Here are a small network's activations along a few directions, averaged over the inputs that share one value of a field.
Values that are neighbours, or in one group, have similar rows; names and order tell nothing.
In the rows, zero is written as 500.
Strong random noise was added to every row along 19 fixed directions; ignore it. To show where, here is one row again and again, with new noise each time:
[627 394 492 765 622 434 436 447 678 418 546 424 522 717 610 487 494 781
 544 373 586 541 415 648 491 349 530 486 437 562]
[472 482 426 504 311 540 634 372 656 484 785 539 378 721 572 634 545 724
 393 346 563 732 329 179 270 553 575 567 434 652]
[487 586 363 441 524 522 288 582 553 481 464 498 496 690 415 681 556 512
 673 463 508 454 616 377 599 309 667 698 641 529]
[617 721 510 383 464 646 521 426 460 500 229 368 502 266 585 516 497 646
 791 407 363 244 413 415 624 530 359 327 373 510]
[463 726 249 559 238 569 660 484 443 451 434 576 459 435 552 379 277 609
 535 356 296 462 475 174 699 734 460 221 427 651]
[631 613 435 518 402 637 278 545 407 529 579 597 516 467 549 529 388 436
 346 548 388 566 695 410 249 501 565 426 317 599]
[334 581 633 503 787 143 565 518 680 580 288 610 479 483 628 491 633 544
 362 593 357 562 550 429 458 175 529 653 677 258]
[516 335 691 422 561 502 538 522 564 580 460 504 489 575 422 642 412 475
 499 727 556 456 668 600 511 568 568 456 574 356]
[270 552 396 694 393 448 686 404 685 490 447 393 490 478 542 314 660 873
 462 433 302 557 320 162 454 317 366 594 511 327]
[437 655 503 398 565 225 709 655 695 608 535 807 529 588 583 599 162 473
 381 526 454 386 579 499 781 690 599 275 672 512]
[693 578 618 357 669 694 500 693 599 549 540 628 526 667 607 628 371 544
 606 657 521 460 499 393 508 662 572 363 582 495]
[496 510 509 349 596 620 728 133 537 649 618 579 542 604 404 652 570 356
 542 557 728 469 358 639 469 478 402 721 572 544]
[515 503 344 776 528 385 662 522 430 301 353 537 468 508 589 406 433 589
 279 345 316 605 378 370 319 405 440 434 504 417]
[537 629 649 596 740 374 310 610 685 571 456 482 559 521 531 673 408 463
 468 759 463 467 479 591 503 324 517 538 521 364]
[594 486 418 448 341 307 494 695 549 457 588 634 500 518 230 655 473 342
 550 549 635 446 577 571 568 575 415 657 640 523]
[233 455 532 473 463 498 606 416 552 717 637 520 506 479 539 286 648 502
 315 665 488 633 466 399 625 499 455 559 553 474]
[520 195 525 622 538 207 530 730 635 504 327 658 561 439 512 422 479 329
 383 441 369 430 518 749 595 572 543 331 575 541]
[153 418 571 438 361 384 722 415 276 491 625 253 597 328 386 309 667 383
 566 520 687 477 251 414 616 459 417 795 516 376]
[559 341 568 619 452 192 408 443 873 552 388 616 482 715 432 471 463 659
 635 706 289 514 569 100 597 377 629 612 544 592]
[680 543 482 437 406 276 516 380 494 299 562 430 492 476 438 551 469 596
 666 366 702 491 394 503 671 484 377 608 474 649]
[639 372 467 624 363 522 521 485 585 423 471 495 445 570 403 591 438 635
 445 539 416 526 528 394 325 521 451 467 455 468]


Field PORER:
dosip: [438 821 454 781 518 498 422 696 496 532 633 290 468 547 690 497 408 869
 501 361 553 398 345 548 500 356 504 401 334 408]
mizo: [355 567 530 839 545 398 299 628 634 494 528 380 352 645 542 513 364 604
 557 523 546 686 665 632 649 518 663 300 424 534]
nebop: [431 487 737 482 586 438 545 318 336 475 523 381 440 533 651 672 373 519
 390 496 595 605 595 480 149 394 722 514 313 385]
lun: [768 728 438 457 445 610 371 531 569 444 332 471 275 394 587 706 566 678
 589 346 406 473 443 557 475 594 320 291 403 623]
veg: [331 224 651 278 366 635 688 696 282 400 593 475 371 608 593 515 547 538
 488 350 555 623 599 186 145 684 858 455 494 393]
mun: [471 188 645 363 450 496 547 581 332 699 399 521 426 498 266 462 702 248
 469 748 491 347 608 563 457 581 494 654 611 378]
bazo: [359 551 523 743 718 384 433 599 615 583 618 452 322 774 580 726 568 456
 531 380 709 693 385 780 546 433 697 520 558 566]
silav: [476 831 358 627 370 675 145 707 572 713 569 419 276 543 504 914 425 555
 316 544 258 459 514 337 335 476 655 368 361 529]
gam: [800 189 545 607 472 394 554 529 419 125 644 436 580 597 530 333 418 676
 530 245 623 516 370 513 287 521 493 494 397 603]
zizo: [714 403 615 781 567 502 396 649 264 424 215 322 471 434 537 180 483 610
 554 650 195 377 475 266 357 384 431 416 350 389]
leba: [655 387 492 443 268 192 416 514 516 511 396 432 344 420 286 520 659 532
 793 344 630 286 611 674 676 468 421 581 460 678]
votil: [211 685 618 570 354 408 502 614 632 762 578 527 440 347 507 460 448 588
 389 686 295 515 644 252 358 552 568 449 375 323]
gor: [667 608 526 506 524 484 410 389 471 643 367 445 296 552 539 393 581 534
 780 645 540 469 392 465 965 635 351 394 483 809]
nipi: [390 527 455 475 699 616 547 388 407 555 292 452 435 441 589 325 784 406
 505 491 382 560 269 456 711 448 425 510 636 500]
bez: [532 439 693 439 541 611 553 456 540 365 438 405 400 553 680 547 413 652
 665 442 564 626 552 482 473 757 638 244 411 498]
mogu: [527 508 515 643 445 428 572 363 577 495 256 556 230 493 306 784 531 288
 588 660 479 689 529 467 321 551 465 516 475 497]
zis: [369 668 393 501 518 838 194 455 771 670 433 385 546 313 526 772 532 413
 237 682 135 507 255 473 508 406 425 365 471 488]
bages: [679 493 524 408 455 673 372 742 390 707 592 392 387 579 460 386 619 683
 563 699 602 318 506 600 876 619 312 420 613 554]
The values of PORER form a ring.
- Going along PORER from nipi by way of its neighbour mun, in what order are dosip, lun, bazo, silav, gor, mogu met? => lun, gor, dosip, mogu, bazo, silav
- Which values are neighbours of zis? Give them in the order they are listed. => nebop, bages
- Which values are neighbours of leba? Give them in the order they are listed. => veg, gam
- Fewest steps between zizo and bez? => 6

Field ZAGUG:
vir: [590 377 528 576 422 547 371 585 440 312 658 377 633 421 527 411 386 530
 277 576 455 581 362 471 453 561 419 450 406 508]
rufo: [405 104 629 425 437 403 642 623 514 410 569 409 485 418 399 577 560 464
 188 599 566 577 400 649 475 601 388 523 691 282]
gez: [369 422 576 644 298 249 548 380 360 600 513 312 425 503 337 633 284 397
 472 662 464 318 359 404 595 529 585 559 379 486]
gebi: [488 626 566 700 422 358 620 463 527 656 375 428 316 434 448 502 586 529
 621 632 510 477 353 410 539 508 333 514 393 493]
zete: [351 396 481 563 214 438 343 590 644 670 474 353 325 463 425 541 757 632
 424 599 338 536 515 305 495 428 483 555 465 529]
sumun: [446 477 420 643 600 559 364 535 275 609 358 442 322 686 601 447 531 414
 458 506 379 477 495 414 517 372 717 459 462 612]
belo: [564 626 497 383 641 460 476 468 508 664 594 600 617 515 556 454 450 484
 476 451 568 229 511 737 707 464 496 487 543 567]
suk: [371 528 470 568 521 357 347 631 603 593 705 641 513 590 531 268 579 585
 337 556 510 695 775 472 474 410 563 588 541 514]
zuf: [519 395 514 544 702 732 564 723 523 753 549 570 464 817 449 490 643 562
 467 658 510 389 481 553 493 429 509 571 724 372]
bol: [228 487 638 570 509 309 714 542 394 621 450 421 347 568 601 587 586 568
 490 389 539 486 510 364 253 372 739 592 452 328]
fimeg: [521 669 431 537 505 664 375 646 514 658 533 423 262 647 458 727 611 636
 375 630 478 536 516 498 542 499 448 434 579 406]
pupo: [552 442 650 317 489 537 591 317 414 532 509 496 559 320 602 449 475 440
 384 533 467 451 429 529 424 602 451 447 388 552]
fava: [489 612 296 483 397 433 570 685 452 389 400 688 363 636 336 620 523 412
 633 423 575 626 733 391 593 568 534 573 727 484]
lopu: [818 525 702 514 579 499 593 497 405 523 499 445 406 490 496 676 401 547
 601 505 675 313 469 761 308 608 394 425 359 496]
siki: [626 481 568 404 485 562 502 389 416 311 493 476 418 483 549 477 459 651
 531 432 596 719 697 454 443 544 512 392 458 498]
zorab: [368 596 462 438 501 423 361 446 492 439 584 324 374 493 574 652 533 520
 204 550 385 647 250 267 518 289 546 547 509 481]
nuru: [395 526 497 675 479 541 432 717 765 734 709 610 454 637 460 664 521 474
 378 601 522 619 543 587 268 508 601 526 476 463]
laz: [318 627 566 541 517 346 674 707 721 302 442 545 533 372 625 595 429 530
 575 389 472 705 370 365 387 636 509 385 523 342]
The values of ZAGUG form a ring.
- Going along ZAGUG from laz by way of its neighbour zete, in what order are vir, rufo, gebi, sumun, bol, fimeg met? => rufo, vir, fimeg, sumun, bol, gebi
- Which values are neighbours of siki? Give them in the order they are listed. => zuf, nuru
- Which values are neighbours of lopu? Give them in the order they are listed. => belo, suk
